A small network was shown many inputs. Here are its activations along a few directions, one row for each input.
In each table, some parts of the input vary, and every possible input appears once, in random order.
A made-up example of a description, with smaller parts first: one of 5 places around a ring, together with either a single point or one of 9 places around a ring or (one of 2 separate values, together with one of 6 places along a line).
Shared parts are said once, and a part with two or three values counts as separate values.

Other details of the inputs shift rows strongly along two fixed directions, in all tables alike. That doesn't count.

Table:
R1: [12  0  1 -9 -9  3  7  2  0  8  5 -1  5]
R2: [  9   1   7  -5 -12   3  -5  -1  -7   9  10  -5   4]
R3: [ 12 -10  -1  -4  11   2   7 -18   4   2   4  -5  13]
R4: [ 4 -3  9  0 -1  7 17  7  8 -1 -4  1  3]
R5: [-12   8 -24  -8  17 -25 -23 -10  -7 -13 -31  28   9]
R6: [ 17  -6   2  -8   1  -1   3 -20   1  -4   2  -4  10]
R7: [-20  10 -18 -36  -3 -17 -11  -1  19  -4   8 -28 -34]
R8: [-2 -5  9 16 -6 11  4  5 -1  3  6 -2 -2]
R9: [ 1 -3 11 13 -7 12 -2  5 -1  7  6 -1 -7]
R10: [ 9 -2  2 -2 -9  2  1  4 -6  5 13 -5  2]
R11: [ 12   5   9   7   6   1   3 -17  -1  -9  -2  -8   7]
R12: [-25  -3 -26  -5   5 -15 -19  10  -4   1 -22  37   0]
R13: [ 11  -2   8   9   2  -2  -2 -16  -6  -8   4 -10   7]
R14: [ 8  2  3 -2 -2  7 15  7  3  1 -3 -2  4]
R15: [  7   2   6  10  15   3   7 -15   2  -4   1  -9  10]
R16: [ 3 -2  7 11 -5  4  6  8 -7  0  7 -7  2]
R17: [ 14  -8   4  -1   0  -2  -3 -18  -5  -6   9  -6   9]
R18: [ 11  -1   2  -1  14   5   9 -16   7  -2  -3  -6  13]
R19: [ 7 15 11  2 -7  6  1  0 -3  6  0 -7  2]
R20: [  4 -12   6  -4  -4   4  14   5   5   3   3   2   3]
R21: [ 6 -8  3  1 -7  3  6  6 -7  2 11 -3  4]
R22: [-2  3  9 13 -3 13  9  5  4  2  0  0 -2]
R23: [-23  -5 -22 -22  19 -21 -11 -15  17 -16  16 -34 -27]
R24: [  0 -11   5   5  -8  10   3   4   0   4  11   2   0]
R25: [-1 -8 12 13 -3  4  8  8 -2 -2  6 -5  0]
R26: [-1  0 13 10  0  6 14  8  2 -2 -1 -2  0]
R27: [ 2  5 12 11 -3 14  3  4  4  6  0  2 -8]
R28: [-17  18 -22 -12   5 -19 -25   7  -9   1 -29  30   4]
R29: [ 3 -1  5  2 -3 14 12  4 10  3 -3  3  0]
R30: [ 4  6  7  9 -1  6 12  7 -3 -1  1 -5  1]
R31: [ 9 -6  1 -6 -6  4 12  5  0  4  4  0  4]
R32: [-21  15 -20 -30   4 -16  -2   6  23 -12   3 -30 -36]
R33: [  6   7  11   5 -10   4  -5   1  -8   7   6  -9   2]
R34: [ 6  1  8  0 -4 15  6  3  9  7 -3  5 -5]
R35: [-22  -1 -24  -7   4 -14 -26   9  -5   5 -22  39  -5]
R36: [  5 -15   2  23  -2  -2 -10  13 -32  10 -20  60  41]
R37: [ 4 -9  7  3 -9 11 -3  3  0  9 11  3 -5]
R38: [-21  17 -22   2   8 -22 -22  13 -14  -3 -24  28   1]
R39: [ 6  4  6  8 -8  2  1  5 -7  3  8 -9  0]
R40: [-26   1 -18 -12  20 -20 -11 -13  17 -18  11 -37 -29]
Description of these inputs: one of 5 places around a ring, together with either one of 2 separate values or one of 6 places along a line.
The inputs of R34 and R9 match in every part but the place on the ring of 5. If R4 is changed in the same way as R34 into R9, which row does it become? -> R25
Change only the place on the ring of 5 in R17. List by row number the other rows that result. -> R5, R6, R11, R13
Change only the place on the ring of 5 in R32. List by row number the other rows that result. -> R1, R10, R38, R39
Change only the choice among 2 separate values in R40. List by row number the other rows that result. -> R13

Table:
R41: [  9  -4  11  -2   1   8  18  -8  12  -6  12 -24  -4]
R42: [10 -4  4 10  5  5  4 -5 -6  1 -6 12 18]
R43: [-13   4 -10   1   4 -12 -12   1  -4  -5  -2   0  -8]
R44: [ 5 -6  8 12 -5  8  0  5 -8  6 -2 16 10]
R45: [ 9 -6  5  5 -7  8  1  2 -6  8 -4 17 12]
R46: [ -8   7 -11 -12   6 -12  -6   0   3  -5 -10   3  -5]
R47: [12 -4  3  4  2  6  5 -3 -4  5 -7 15 16]
R48: [  9  -3   9  -6  -6  14  18   0  15   2  12 -20  -9]
R49: [-22   8 -12  -7   8 -13 -10  -1  10  -9   1 -16 -24]
R50: [-11   9 -11 -10   0  -9  -5   7   3  -3 -10   4  -8]
R51: [  4   1   7 -13  -2   3  11  -9  15  -7  25 -45 -18]
R52: [-17   0  -9   2   9  -9  -8   0   3  -5  -5   3  -8]
R53: [10  2  6 10  2  5 -1 -7 -8  3 -5 10 17]
R54: [ 6 -4  6 16  3  7  4  0 -7  2 -6 12 14]
R55: [ 12  -1   6   9  -1   3  -4  -7 -11   2  -3  10  17]
R56: [  6  -7  12   3  -3   8  13  -3   7  -1  19 -26  -7]
R57: [-14   8  -9  -2   3  -7  -8   9   1  -3  -7   4 -11]
R58: [-16  -2  -9   2   6 -10 -11   0   0  -6  -3   2  -9]
R59: [-13   2 -12  -9   2  -8  -2   7   5  -4  -9   7  -8]
R60: [13 -7  2  3 -2  3  1 -4 -9  6 -2 15 16]
R61: [-10   5 -13 -10  -3 -10 -11   5  -1   0  -4   4  -9]
R62: [ 15  -1   3   3  -4   2  -1  -4 -11   7  -3  12  16]
R63: [ 12  -1   4   9  -1   2  -2  -6 -13   2  -1   9  17]
R64: [ 7 -3  5  5 -4  9  4  2 -4  9 -6 17 13]
R65: [-12   8 -11  -9   0  -7  -9   4   3   0  -8   5  -9]
R66: [-11  -3 -14  -4   7 -13 -10  -4  -1  -8  -1   2  -4]
R67: [-21   6 -12  -8   5 -14 -13  -1   8 -10   3 -17 -24]
R68: [ 10   0   5   3  -9   4   0   5 -11  10  -2  13  15]
R69: [ 3  2  2 -5 -8  3 -1  1  2  4  2 -2 -3]
R70: [-16  -2 -10  -3   1  -9  -9  10  -1  -2   0   4  -9]
R71: [-17   2  -9  -2   4  -8  -3  10   4  -6  -7   6 -10]
R72: [-15  -2 -11   2   6 -12 -10   2  -2  -6  -1   2  -8]
R73: [  7  -1   7  14  -2   2  -2   1 -14   5  -1   9  15]
R74: [  6   3  15   0  -7  14  12   1  10   3  14 -22 -12]
R75: [ 14  -1   4   1  -3   2  -1  -2 -11   8  -2  11  18]
R76: [-14   7 -10   2   8 -10  -9   2   0  -6  -8   0  -8]
R77: [-10   7 -11  -5   9 -13  -7  -2   1  -9  -9   0  -3]
R78: [-14   7  -8   1   7 -12  -7   3   0  -8  -9   0  -7]
R79: [  8   0   7  11  -7   6  -1   6 -13   7  -1  13  11]
R80: [14 -1  5  2 -4  4 -3 -5 -9  6 -5 13 15]
R81: [-16   2 -10  -1   5  -6  -5   9   4  -4  -6   6 -11]
R82: [  7   0  13  -1 -10  10  11   4   6   3  19 -25  -9]
R83: [ 13   2  11  -8  -4  10  12  -9  12   3  13 -23  -6]
R84: [ 12  -7  10  -9  -4  10  12  -9  12   1  15 -22  -6]
R85: [ 12   3  10  -2   0  10  14  -9  10  -3  12 -27  -4]
R86: [ -8   7 -13 -10   7 -10  -8  -1   3  -3  -9   3  -5]
R87: [  9  -8   4   8   1   2   0  -4 -11   2   0  11  19]
R88: [ 8 -4  5 10  4  6  2 -7 -6  2 -5 13 17]
R89: [-12  -1 -14  -9  -1  -9  -8   5   1  -1  -3   6  -9]
R90: [12 -4  4  3  1  4  7 -2 -4  3 -8 15 17]
R91: [  7   0  15   0 -10  12  10   1   8   2  17 -23 -12]
R92: [ 11  -4  10  -8  -2  11  15  -9  14   2  13 -21  -6]
R93: [ 8 -6  4  3 -7  5  2  5 -9  9 -1 15 15]
R94: [ 11   4  10  -7  -8  13  16   0  12   3  11 -22  -9]
R95: [-17   1  -9  -1   4  -6  -8   7   4  -2  -5   6 -11]
R96: [ 7  3  9 11 -4  7  5  8 -8  5 -7 14 12]
R97: [-16   1  -9   1   9 -11  -4   3   2  -9  -8   2  -7]
R98: [ 12  -7   9 -10  -4   7  13  -6  10   2  18 -23  -4]
R99: [  6  -6   6  12  -6   7   1   6 -10   6   0  16  11]
R100: [-12  -2 -12  -4   8 -11 -11  -5   1  -8  -4   2  -5]
Describe the family of inputs behind these rows. -> one of 2 separate values, together with one of 5 places around a ring, together with one of 6 places along a line
The inputs of R43 and R72 match in every part but the choice among 2 separate values. If R86 is changed in the same way as R43 into R72, which row does it become? -> R47
The inputs of R94 and R48 match in every part but the choice among 2 separate values. If R46 is changed in the same way as R94 into R48, which row does it become? -> R90
Change only the choice among 2 separate values in R89. List by row number the other rows that result. -> R61
Change only the choice among 2 separate values in R58. List by row number the other rows that result. -> R67

Table:
R101: [  8  11  24   6  -2  25  13 -10  20   2  26 -49 -20]
R102: [ 26 -14   3  -5   0   1   0 -25 -11   4   8   0  26]
R103: [-3 -6  8 12 14 12  9  0 18  2  6 -8 -7]
R104: [-27   1 -38 -31  29 -29 -17 -14  10 -22 -22   5  -8]
R105: [-24  -8 -25  15  12 -13 -31   1 -22   6 -13  32  -3]
R106: [ 20  15   4   8 -17  12   1  18 -26  19 -20  38  34]
R107: [ 12 -16  16   5 -19  14  -1  -1  -7  13   6  12   3]
R108: [ 22  10  25  33  -2   7   7   4 -22  -1  -3  10  30]
R109: [ 15  -3   3   8  -8  10  14  22 -14  17 -20  46  37]
R110: [ -3  -5  -3 -23 -16  -2   8  14   5  11  20 -21 -17]
R111: [ 17  11   6 -24   1   4  12 -30  18  -7  14 -51 -10]
R112: [  3  -6  13 -12  -9  16  23  -1  36  -4  16 -28 -32]
R113: [-42  -1 -28  -1  10 -40 -27   9  -8 -22  -1  -2 -17]
R114: [-40   4 -29   2  21 -35 -11  13   7 -28 -14   4 -18]
R115: [ 16   9  22   6 -14  18  -1   1  -2   9  -5  10   3]
The inputs of R106 and R110 match in every part but one. If R101 is changed in the same way as R106 into R110, which row does it become? -> R105
Describe the family of inputs behind these rows. -> one of 3 separate values, together with either a single point or one of 4 places along a line
Which other rows agree with R112 in the choice among 3 separate values? List them by row number. -> R103, R104, R109, R114
